A small network was shown many inputs. Here are its activations along a few directions, one row for each input.
In each table, some parts of the input vary, and every possible input appears once, in random order.
A made-up example of a description, with smaller parts first: values(2) and (point or line(11) or (line(4) and ring(8))).
Shared parts are said once, and a part with two or three values counts as separate values.

Other details of the inputs vary at random and push rows far along three fixed directions, the same in every table; ignore that.

Table:
r1: [  1 -50 -24 -11   3 -10  20  45  -3   6  37]
r2: [ 19 -54 -35 -18   4  -6  17  29  -7   6  27]
r3: [  5   0 -12   0  22  -3  -5   5   6  -9   2]
r4: [ 34  -4  25   1 -12  90   2  37  69 -35  -1]
r5: [  4   0  -6   2 -17 -20  -5 -10   8  30   8]
r6: [-20  34  26  16 -20  59 -39  -6  76 -39 -49]
r7: [ 19 -44 -15 -24   3 -22  16  49  -8  21   9]
r8: [  4   0 -19  24   6 -20  -9   2 -11  11  15]
r9: [ -8  24   1  41 -24  -5 -55   3  11  23  -9]
r10: [  7 -35   2   4  -9   4   1  44  20   2  -5]
r11: [-18  61  23  27   3   3  -9 -54 -33 -14 -34]
r12: [  4 -24  18 -42  15  22  52  31  14 -46 -21]
r13: [ -9 -26 -14  10 -12 -13 -17  39  24  34  17]
r14: [-10 -22 -21   7 -21  -5 -19  47   9  17  15]
r15: [ -6  -2 -47   6   1 -27 -35  27   0  37  35]
r16: [  6  12  29  14 -20  51 -29   4  72 -45 -46]
r17: [-22  50  34  24   3 -12   3 -60 -11   7 -20]
r18: [  2   7   6  -1  24  31  23 -27  21 -49 -27]
r19: [ -1   6   0  -6   3   2 -10  11  -7  -6 -12]
r20: [-13  28 -11  47 -16 -30 -63 -14  -6  57   7]
r21: [-23  39 -49  33 -11 -12 -59 -22  -1  41  19]
r22: [  7 -26 -13  14 -22  -8 -26  35  22   6  39]
r23: [ -5  27   3  19 -17 -18 -54  -1  27  32   9]
r24: [ 18 -20   6 -29  28 -38  54  -6 -39  20   1]
r25: [-21   8 -18  33 -16 -18 -58  -3 -27  41  20]
r26: [-15  36 -13  29  -3 -24 -70 -14  -2  54   2]
r27: [  9  13 -22  21   1 -11 -50  12  18  11  14]
r28: [  9  -1  18 -22  13  -1  28 -11  -5 -27   9]
r29: [  0  10 -19  13 -40  -3 -43  10  18  15  10]
r30: [ 21 -23  38 -37   6  14  55  22  30 -45 -20]
r31: [ -8   2  -1  -1  28 -16  33 -30 -55   0   5]
r32: [  2 -10  15   4  30  20  35  -3  15 -47 -17]
r33: [  6 -37   4 -34  15  33  51  11  24 -48  -5]
r34: [ -4   9 -14 -13   7 -15  29 -31 -55  11 -14]
r35: [-16  41  23  13  -5  -5   9 -39 -25 -12 -16]
r36: [ 23 -34 -17 -23  -3 -23  14  43 -18   7  13]
r37: [ -8  47  11   8  -2  10  -2 -53 -23 -17 -37]
r38: [  2 -34   7 -15  26  20  59  26  27 -49  -4]
r39: [ -6  51  26   4  12  -4  -3 -46 -20  -2 -34]
r40: [-12  36   8   4   4   2   6 -48 -26   6 -35]
r41: [ 13 -19 -13   0 -36  -6 -17  28  29  19   9]
r42: [-18  13  37   0   6  30  27  -6  23 -33 -38]
r43: [-23  45  23  19   9  12  -1 -41 -25 -20 -37]
r44: [ -9  13  34  -2  -6  51 -23  26  78 -46 -39]
r45: [-23  13 -35  14 -25 -11 -55 -10 -17  48  22]
r46: [ 16 -17 -20 -23  12 -29  59 -17 -31   0  22]
r47: [ -9   4  41  28   0  44 -30   9  74 -36 -39]
r48: [  7 -43   8  -2 -20   3  -2  39  23 -11  22]
r49: [-14  22  20  -9  22   5   3 -37 -32 -12 -18]
r50: [ 10 -19  -7 -11  17 -35  60  -5 -35  -1  24]
r51: [  7 -18  11 -17   0 -32  61  -1 -37  10   4]
r52: [ -2 -20 -24  -7  -2   0 -32  41  21   9  30]
r53: [  0  -3   6  -9  15  -5  29 -29 -13  10 -20]
r54: [  8   9  11 -13  24  -3  16 -21 -22 -19  -2]
r55: [ 16 -43  -4 -30  -8 -21  15  34  -9   9  34]
r56: [ -2  21  -9  28 -19  -5 -55 -15  22  33  -6]
r57: [-14  44  16   2  29  10  -7 -49 -22 -21 -18]
r58: [ 12  -1 -32  11   2 -13  -9  -9  -6  12  13]
r59: [-17  22  -2  -6  12  -9  14 -62 -63  13 -10]
r60: [ 20 -48 -17  -4   3 -18  18  35 -15   4  32]
r61: [  0   9   7 -17  18 -24  20 -34 -61  10   2]
r62: [ 22  27  -3  12 -11  34 -37  29   9  34  32]
r63: [-16  23  11  -2  11   0 -12 -10  17  11 -14]
r64: [-14   2  15 -29  20   3  30 -16 -26 -13  -6]
r65: [  7   3   7  -4 -20   3 -21  25  25 -12   2]
r66: [  6 -42 -35 -28 -15  -9  23  43  -7  13  13]
r67: [  3  -1  28   9 -15  57 -34  -2  62 -53 -31]
r68: [-16 -22 -10  -1  -7  -8  -1  19 -18  18  21]
r69: [ 30 -18  11   0  -2  38  31  44   2   7  30]
r70: [  9   7   8 -16  20 -13  35 -15  -6 -22   7]
r71: [ -2 -23 -24  -3 -15  -8 -15  26  25  35  11]
r72: [  9   2 -15 -10  14 -17  28 -40 -49   6   7]
r73: [  8 -30 -14  -4 -32  -1 -24  22  19  12  26]
r74: [  9  -7   7 -18   2   6  35 -23  -3 -26   6]
r75: [ -5   1   8   0  11 -21  26 -30 -61  10   3]
Description of these inputs: values(3) and (point or (line(4) and line(6))).
Changing only the values(3) part turns r72 into r60. The same change can be made to r66. Which row results?
> r14
Changing only the values(3) part turns r73 into r55. The same change can be made to r71. Which row results?
> r63
Change only the line(4) part in r45. List by row number the other rows that result.
> r59, r67, r73
Change only the values(3) part in r52. List by row number the other rows that result.
> r1, r33
A walk changes only the line(4) part. It starts at r70 and steps to r27. List the rest of the walk in order.
> r3, r15
Change only the values(3) part in r10. List by row number the other rows that result.
> r7, r40
Change only the line(6) part in r35. List by row number the other rows that result.
> r17, r22, r48, r50, r51
